Each row below holds a small network's activations on one record, seen along a few directions.
Each row is followed by the record's values for the fields NIN, SADES, VOPIG, NUM.
Other fields move the rows too, some of them a lot.
In the rows, 500 means zero.
Random noise pushes rows far along 18 fixed directions. That doesn't count. These rows show it; they differ only by the noise:
374, 570, 525, 392, 375, 472, 605, 378, 508, 478, 535, 453, 578, 410, 564, 405, 415, 451, 686, 506, 299, 557, 609, 593, 734, 411, 489, 319, 472, 336, 426, 586, 681, 483, 538, 439, 603, 410
376, 590, 616, 427, 542, 526, 466, 523, 474, 464, 640, 320, 549, 497, 342, 381, 411, 440, 476, 574, 485, 436, 430, 431, 626, 588, 298, 461, 464, 474, 432, 487, 220, 434, 495, 421, 555, 615
610, 357, 795, 424, 627, 347, 481, 533, 593, 431, 523, 627, 645, 475, 606, 649, 417, 519, 588, 467, 584, 725, 419, 533, 497, 476, 503, 371, 574, 690, 615, 600, 467, 325, 558, 518, 518, 573
460, 634, 431, 505, 447, 453, 491, 442, 520, 490, 453, 595, 504, 450, 665, 397, 371, 615, 586, 409, 411, 461, 640, 446, 510, 397, 472, 544, 532, 391, 426, 596, 479, 419, 466, 666, 515, 495
381, 514, 481, 513, 593, 619, 608, 426, 578, 416, 439, 458, 573, 468, 560, 493, 453, 498, 413, 563, 392, 494, 634, 523, 556, 553, 574, 446, 409, 470, 447, 443, 562, 538, 615, 368, 560, 592
491, 727, 640, 450, 769, 608, 378, 748, 582, 417, 513, 530, 511, 446, 527, 505, 549, 480, 431, 421, 443, 456, 461, 650, 581, 607, 533, 398, 537, 569, 532, 442, 489, 500, 478, 506, 507, 558
728, 218, 425, 676, 553, 545, 362, 639, 491, 540, 511, 507, 346, 540, 427, 582, 502, 609, 378, 559, 615, 694, 395, 518, 310, 488, 547, 510, 362, 693, 640, 368, 439, 446, 482, 545, 451, 622
551, 618, 369, 573, 485, 398, 426, 631, 312, 651, 401, 489, 500, 412, 470, 401, 556, 628, 591, 323, 422, 443, 611, 336, 647, 443, 464, 465, 285, 421, 326, 353, 432, 586, 290, 670, 259, 466
563, 489, 467, 659, 485, 556, 393, 521, 545, 487, 509, 552, 493, 497, 569, 400, 484, 662, 527, 499, 538, 538, 450, 495, 370, 548, 496, 496, 587, 519, 547, 374, 354, 406, 481, 546, 514, 569
545, 491, 423, 349, 415, 316, 462, 371, 523, 498, 402, 596, 599, 569, 486, 548, 552, 469, 654, 444, 401, 487, 496, 337, 502, 603, 556, 372, 613, 428, 407, 451, 237, 518, 389, 581, 303, 604
421, 398, 410, 471, 348, 322, 623, 379, 424, 560, 381, 474, 476, 672, 483, 480, 529, 389, 628, 542, 700, 416, 552, 314, 354, 379, 537, 656, 540, 523, 636, 552, 474, 418, 632, 471, 443, 534
509, 535, 439, 429, 588, 524, 400, 573, 513, 534, 468, 500, 515, 419, 564, 516, 534, 538, 491, 389, 423, 581, 500, 404, 422, 601, 441, 514, 556, 485, 407, 413, 444, 490, 481, 482, 508, 560
590, 367, 612, 538, 565, 362, 426, 568, 519, 510, 493, 543, 553, 597, 514, 530, 482, 497, 548, 553, 594, 516, 433, 503, 512, 585, 541, 387, 530, 676, 616, 465, 269, 399, 471, 553, 357, 595
564, 550, 605, 524, 585, 455, 296, 602, 444, 507, 442, 566, 496, 497, 610, 566, 426, 549, 732, 592, 447, 581, 405, 528, 554, 418, 523, 342, 537, 627, 664, 401, 474, 408, 310, 569, 483, 462
571, 639, 419, 514, 541, 410, 471, 589, 370, 574, 422, 398, 452, 388, 545, 470, 425, 585, 413, 358, 369, 504, 460, 425, 450, 460, 385, 594, 511, 416, 493, 405, 314, 466, 337, 522, 549, 535
272, 391, 410, 568, 471, 637, 325, 580, 513, 432, 772, 484, 387, 581, 301, 297, 241, 528, 617, 617, 433, 619, 580, 483, 734, 585, 493, 186, 227, 538, 466, 512, 273, 383, 469, 588, 395, 745
609, 378, 580, 354, 540, 529, 393, 420, 587, 430, 461, 567, 509, 480, 489, 638, 458, 467, 593, 565, 522, 715, 480, 404, 345, 437, 544, 477, 559, 568, 565, 502, 469, 456, 551, 419, 560, 558
615, 409, 361, 606, 460, 552, 525, 648, 424, 571, 508, 524, 383, 366, 339, 424, 580, 589, 465, 308, 543, 652, 672, 525, 455, 365, 685, 501, 269, 470, 522, 469, 574, 574, 563, 479, 348, 472
356, 422, 571, 490, 671, 450, 617, 518, 549, 382, 442, 669, 562, 517, 590, 734, 355, 542, 463, 469, 557, 695, 583, 514, 379, 388, 697, 542, 478, 683, 705, 725, 623, 348, 583, 489, 520, 649
515, 525, 505, 558, 462, 419, 609, 468, 520, 443, 534, 631, 493, 515, 432, 477, 427, 595, 456, 469, 571, 380, 646, 505, 537, 322, 561, 591, 365, 500, 481, 756, 394, 443, 535, 729, 343, 536

364, 674, 438, 518, 516, 393, 580, 562, 512, 434, 456, 564, 465, 687, 557, 446, 477, 462, 482, 353, 529, 329, 435, 471, 618, 518, 407, 447, 454, 467, 447, 448, 577, 446, 487, 727, 498, 719  NIN: bekuv / SADES: vuliv / VOPIG: fel / NUM: pup
592, 429, 549, 406, 300, 424, 515, 409, 567, 535, 615, 517, 503, 537, 446, 395, 615, 403, 613, 524, 598, 395, 489, 570, 551, 513, 470, 501, 613, 436, 438, 659, 504, 519, 611, 557, 449, 347  NIN: dulu / SADES: vuliv / VOPIG: vemo / NUM: pup
501, 416, 420, 438, 265, 337, 646, 230, 450, 563, 514, 518, 576, 491, 618, 572, 524, 487, 710, 645, 336, 372, 435, 460, 609, 398, 309, 464, 575, 392, 358, 560, 499, 471, 504, 582, 511, 356  NIN: bekuv / SADES: fot / VOPIG: bugas / NUM: pup
690, 273, 602, 461, 438, 557, 478, 419, 561, 511, 516, 396, 514, 492, 362, 449, 463, 460, 421, 503, 573, 729, 550, 418, 565, 484, 400, 408, 272, 478, 320, 374, 634, 606, 564, 419, 582, 539  NIN: bekuv / SADES: tarum / VOPIG: vemo / NUM: pup
425, 499, 465, 554, 651, 442, 657, 441, 492, 425, 402, 617, 622, 460, 645, 742, 529, 602, 435, 465, 444, 476, 411, 397, 398, 547, 526, 544, 543, 561, 514, 432, 445, 464, 516, 486, 483, 640  NIN: sav / SADES: vuliv / VOPIG: giso / NUM: lupi
617, 562, 508, 574, 460, 473, 603, 598, 515, 597, 544, 356, 478, 359, 713, 332, 587, 550, 371, 355, 432, 441, 413, 707, 503, 547, 294, 566, 634, 385, 459, 431, 635, 441, 637, 465, 717, 363  NIN: mul / SADES: zinod / VOPIG: giso / NUM: lupi
539, 404, 448, 420, 537, 225, 604, 507, 397, 564, 308, 566, 484, 637, 605, 750, 557, 380, 571, 453, 533, 487, 412, 389, 461, 412, 521, 506, 498, 615, 617, 457, 612, 471, 463, 575, 419, 550  NIN: sav / SADES: tarum / VOPIG: sizi / NUM: pup
594, 458, 489, 623, 427, 384, 674, 484, 376, 497, 411, 500, 479, 536, 346, 570, 522, 528, 462, 460, 548, 525, 485, 521, 536, 296, 623, 474, 305, 493, 614, 439, 568, 557, 423, 518, 416, 517  NIN: sav / SADES: tarum / VOPIG: sizi / NUM: pup
406, 516, 470, 485, 417, 362, 672, 379, 377, 563, 384, 572, 649, 443, 572, 666, 573, 576, 623, 460, 512, 511, 548, 389, 507, 318, 496, 636, 456, 476, 419, 640, 750, 507, 448, 553, 451, 383  NIN: mul / SADES: zeraz / VOPIG: bugas / NUM: pup
651, 550, 264, 531, 536, 632, 386, 631, 457, 558, 523, 606, 242, 317, 628, 582, 500, 590, 495, 417, 268, 531, 518, 604, 474, 334, 464, 514, 416, 438, 446, 451, 698, 558, 427, 652, 554, 361  NIN: bekuv / SADES: zeraz / VOPIG: giso / NUM: pup
426, 440, 291, 726, 388, 358, 763, 365, 395, 481, 384, 501, 508, 577, 614, 489, 463, 583, 533, 476, 377, 420, 432, 444, 595, 468, 521, 331, 362, 400, 533, 222, 503, 486, 487, 529, 482, 676  NIN: sav / SADES: zeraz / VOPIG: vemo / NUM: pup
494, 530, 336, 374, 411, 511, 475, 452, 602, 480, 467, 576, 336, 596, 540, 352, 479, 337, 566, 435, 504, 369, 691, 474, 494, 485, 601, 480, 530, 384, 479, 545, 507, 538, 648, 571, 454, 514  NIN: sav / SADES: zeraz / VOPIG: vemo / NUM: pup
530, 514, 417, 442, 444, 682, 402, 495, 448, 468, 573, 539, 418, 380, 333, 513, 615, 531, 699, 469, 517, 603, 432, 322, 457, 372, 436, 464, 374, 422, 397, 334, 558, 564, 569, 447, 505, 520  NIN: mul / SADES: vuliv / VOPIG: sizi / NUM: pup
377, 574, 438, 558, 427, 519, 400, 461, 519, 560, 409, 571, 619, 553, 584, 441, 552, 604, 598, 482, 458, 567, 600, 508, 466, 619, 621, 478, 637, 462, 450, 506, 657, 543, 315, 543, 443, 396  NIN: limep / SADES: tarum / VOPIG: giso / NUM: lupi
470, 578, 564, 480, 590, 482, 479, 336, 543, 386, 269, 537, 662, 573, 669, 660, 461, 490, 623, 653, 305, 525, 408, 472, 567, 588, 623, 272, 592, 510, 564, 250, 521, 565, 323, 412, 541, 592  NIN: dulu / SADES: zinod / VOPIG: fel / NUM: pup
518, 462, 367, 391, 584, 693, 364, 511, 618, 466, 572, 573, 332, 531, 554, 628, 557, 402, 498, 685, 371, 391, 475, 556, 486, 537, 426, 484, 503, 548, 412, 502, 603, 548, 579, 587, 537, 464  NIN: sav / SADES: tarum / VOPIG: sizi / NUM: pup
715, 513, 400, 435, 499, 561, 507, 535, 533, 494, 486, 454, 353, 487, 327, 668, 668, 452, 245, 531, 372, 490, 370, 684, 354, 488, 550, 590, 547, 447, 538, 518, 555, 649, 413, 501, 537, 428  NIN: limep / SADES: tarum / VOPIG: giso / NUM: lupi
478, 504, 390, 375, 534, 453, 709, 486, 494, 437, 481, 391, 438, 610, 295, 718, 682, 346, 229, 531, 444, 381, 303, 556, 406, 553, 488, 606, 497, 474, 540, 541, 497, 570, 566, 442, 519, 652  NIN: limep / SADES: fot / VOPIG: sizi / NUM: lupi
398, 316, 565, 494, 495, 418, 481, 408, 523, 580, 540, 567, 639, 592, 737, 583, 604, 468, 788, 725, 543, 372, 427, 389, 662, 590, 280, 381, 511, 650, 358, 461, 656, 419, 613, 617, 430, 409  NIN: sav / SADES: zinod / VOPIG: bugas / NUM: pup
612, 534, 443, 360, 424, 392, 723, 308, 505, 478, 350, 564, 563, 343, 543, 565, 579, 481, 507, 288, 452, 505, 615, 340, 371, 366, 567, 618, 561, 302, 417, 497, 489, 591, 645, 397, 506, 461  NIN: sav / SADES: vuliv / VOPIG: giso / NUM: lupi
478, 493, 471, 585, 327, 358, 431, 453, 413, 588, 491, 469, 434, 616, 570, 408, 351, 526, 638, 629, 476, 488, 476, 566, 493, 405, 481, 500, 623, 507, 683, 587, 446, 379, 311, 606, 534, 374  NIN: limep / SADES: tarum / VOPIG: giso / NUM: lupi
308, 533, 387, 642, 625, 575, 694, 530, 462, 357, 544, 590, 457, 469, 558, 646, 469, 544, 522, 572, 346, 416, 386, 610, 535, 455, 598, 345, 451, 558, 693, 377, 413, 410, 603, 422, 511, 675  NIN: mul / SADES: zeraz / VOPIG: bugas / NUM: pup
710, 621, 585, 491, 548, 409, 482, 534, 507, 527, 342, 545, 510, 367, 731, 475, 463, 602, 524, 295, 414, 583, 533, 477, 513, 340, 401, 496, 493, 412, 434, 395, 697, 500, 450, 619, 621, 422  NIN: limep / SADES: zeraz / VOPIG: fel / NUM: lupi
567, 582, 470, 533, 405, 578, 480, 417, 492, 507, 467, 540, 525, 366, 558, 392, 590, 586, 670, 397, 488, 511, 507, 384, 452, 437, 450, 486, 551, 343, 394, 297, 551, 559, 553, 441, 560, 419  NIN: dulu / SADES: zeraz / VOPIG: sizi / NUM: lupi
437, 505, 379, 513, 518, 567, 617, 393, 472, 470, 465, 557, 506, 535, 379, 647, 641, 453, 463, 646, 489, 266, 524, 427, 406, 499, 591, 611, 524, 521, 506, 481, 319, 612, 544, 427, 349, 482  NIN: bekuv / SADES: tarum / VOPIG: vemo / NUM: pup
579, 614, 638, 420, 574, 427, 643, 564, 411, 460, 492, 433, 467, 279, 475, 525, 372, 473, 438, 300, 462, 623, 516, 522, 496, 272, 503, 554, 460, 419, 635, 553, 477, 465, 554, 344, 657, 466  NIN: sav / SADES: vuliv / VOPIG: giso / NUM: lupi
652, 562, 464, 529, 547, 393, 357, 646, 328, 628, 328, 555, 492, 427, 615, 653, 640, 567, 691, 371, 422, 612, 346, 444, 513, 438, 510, 399, 500, 534, 534, 233, 700, 575, 235, 558, 443, 390  NIN: dulu / SADES: zeraz / VOPIG: sizi / NUM: lupi
506, 357, 442, 505, 512, 507, 551, 510, 422, 589, 632, 285, 398, 432, 498, 590, 446, 455, 340, 736, 415, 440, 373, 603, 404, 486, 302, 695, 553, 580, 600, 628, 344, 386, 563, 380, 651, 417  NIN: sav / SADES: fot / VOPIG: fel / NUM: lupi
424, 411, 424, 676, 406, 463, 665, 321, 489, 501, 338, 434, 650, 624, 452, 428, 501, 576, 367, 512, 572, 499, 620, 384, 490, 601, 630, 515, 379, 439, 427, 364, 504, 596, 455, 432, 417, 625  NIN: sav / SADES: zinod / VOPIG: bugas / NUM: pup
720, 514, 479, 526, 597, 583, 399, 525, 590, 515, 481, 478, 399, 443, 709, 482, 485, 516, 400, 578, 341, 365, 445, 578, 531, 545, 309, 476, 525, 485, 389, 318, 457, 525, 518, 592, 615, 448  NIN: sav / SADES: tarum / VOPIG: sizi / NUM: pup

Here are new rows. What are their fields?
362, 470, 366, 578, 355, 387, 597, 461, 409, 538, 567, 480, 463, 541, 530, 521, 418, 562, 483, 451, 499, 574, 372, 523, 379, 467, 438, 611, 620, 461, 609, 623, 545, 351, 423, 530, 629, 532  NIN: sav / SADES: zeraz / VOPIG: vemo / NUM: pup
403, 561, 331, 349, 387, 546, 473, 471, 529, 497, 521, 412, 413, 553, 330, 322, 491, 339, 461, 409, 426, 475, 657, 484, 565, 644, 646, 435, 485, 312, 416, 533, 427, 641, 497, 419, 431, 553  NIN: dulu / SADES: vuliv / VOPIG: vemo / NUM: pup
479, 533, 531, 570, 445, 377, 623, 602, 609, 422, 596, 650, 543, 524, 612, 455, 599, 576, 569, 237, 436, 635, 315, 755, 555, 578, 534, 227, 653, 444, 588, 469, 720, 362, 571, 621, 568, 606  NIN: limep / SADES: zeraz / VOPIG: fel / NUM: lupi
305, 605, 671, 373, 671, 654, 417, 640, 522, 434, 614, 433, 541, 447, 358, 473, 390, 452, 419, 435, 555, 648, 611, 466, 684, 528, 457, 478, 268, 530, 356, 656, 738, 549, 492, 472, 572, 560  NIN: dulu / SADES: vuliv / VOPIG: vemo / NUM: pup
443, 416, 265, 442, 250, 350, 738, 421, 459, 540, 694, 490, 408, 457, 507, 546, 565, 459, 574, 513, 156, 443, 385, 774, 714, 458, 433, 306, 498, 323, 454, 695, 630, 460, 547, 623, 501, 407  NIN: limep / SADES: fot / VOPIG: sizi / NUM: lupi
293, 472, 466, 404, 546, 530, 365, 574, 435, 580, 495, 358, 330, 608, 595, 400, 303, 271, 638, 659, 547, 483, 616, 439, 502, 477, 484, 527, 533, 596, 709, 533, 521, 396, 573, 363, 611, 449  NIN: sav / SADES: zinod / VOPIG: bugas / NUM: pup
525, 468, 569, 415, 609, 612, 463, 493, 505, 451, 531, 536, 561, 348, 364, 640, 546, 503, 505, 532, 467, 611, 548, 451, 432, 499, 634, 506, 495, 547, 519, 542, 379, 586, 518, 332, 415, 458  NIN: dulu / SADES: zinod / VOPIG: fel / NUM: pup
512, 381, 567, 375, 595, 424, 580, 529, 497, 518, 579, 500, 536, 432, 543, 660, 589, 411, 536, 555, 487, 453, 400, 485, 478, 528, 394, 506, 576, 611, 535, 556, 363, 418, 687, 418, 465, 485  NIN: mul / SADES: zinod / VOPIG: giso / NUM: lupi
488, 524, 680, 327, 605, 350, 458, 432, 531, 429, 174, 451, 610, 717, 586, 626, 339, 341, 513, 548, 541, 669, 554, 413, 569, 469, 647, 395, 429, 585, 611, 455, 726, 524, 344, 459, 563, 651  NIN: mul / SADES: zinod / VOPIG: giso / NUM: lupi
434, 514, 501, 586, 439, 479, 682, 391, 416, 515, 322, 326, 664, 562, 392, 507, 653, 484, 415, 504, 540, 514, 457, 447, 517, 575, 591, 502, 428, 427, 484, 283, 673, 661, 445, 280, 514, 542  NIN: dulu / SADES: zinod / VOPIG: fel / NUM: pup
504, 455, 447, 440, 616, 457, 317, 651, 541, 631, 530, 560, 445, 484, 812, 471, 489, 483, 642, 534, 342, 405, 580, 529, 685, 624, 353, 361, 494, 592, 363, 513, 569, 441, 527, 718, 408, 396  NIN: limep / SADES: fot / VOPIG: sizi / NUM: lupi
496, 491, 557, 460, 543, 550, 492, 481, 524, 530, 478, 520, 558, 459, 501, 400, 528, 470, 567, 460, 584, 428, 713, 327, 609, 482, 451, 498, 342, 487, 299, 449, 526, 579, 634, 505, 397, 459  NIN: sav / SADES: tarum / VOPIG: sizi / NUM: pup
484, 447, 522, 516, 496, 630, 455, 496, 423, 538, 494, 399, 569, 449, 309, 594, 604, 527, 474, 577, 535, 660, 442, 453, 442, 506, 497, 543, 427, 529, 453, 406, 611, 604, 409, 323, 528, 453  NIN: bekuv / SADES: fot / VOPIG: bugas / NUM: pup
461, 364, 509, 494, 489, 366, 543, 467, 406, 626, 497, 490, 602, 481, 566, 620, 535, 506, 576, 583, 480, 484, 522, 432, 584, 510, 428, 517, 458, 584, 429, 585, 542, 492, 447, 541, 386, 374  NIN: sav / SADES: zinod / VOPIG: bugas / NUM: pup
417, 458, 253, 416, 311, 541, 593, 398, 506, 496, 557, 445, 400, 459, 503, 424, 523, 392, 610, 444, 269, 581, 464, 583, 498, 548, 528, 323, 614, 296, 511, 370, 511, 509, 614, 316, 622, 529  NIN: bekuv / SADES: fot / VOPIG: bugas / NUM: pup
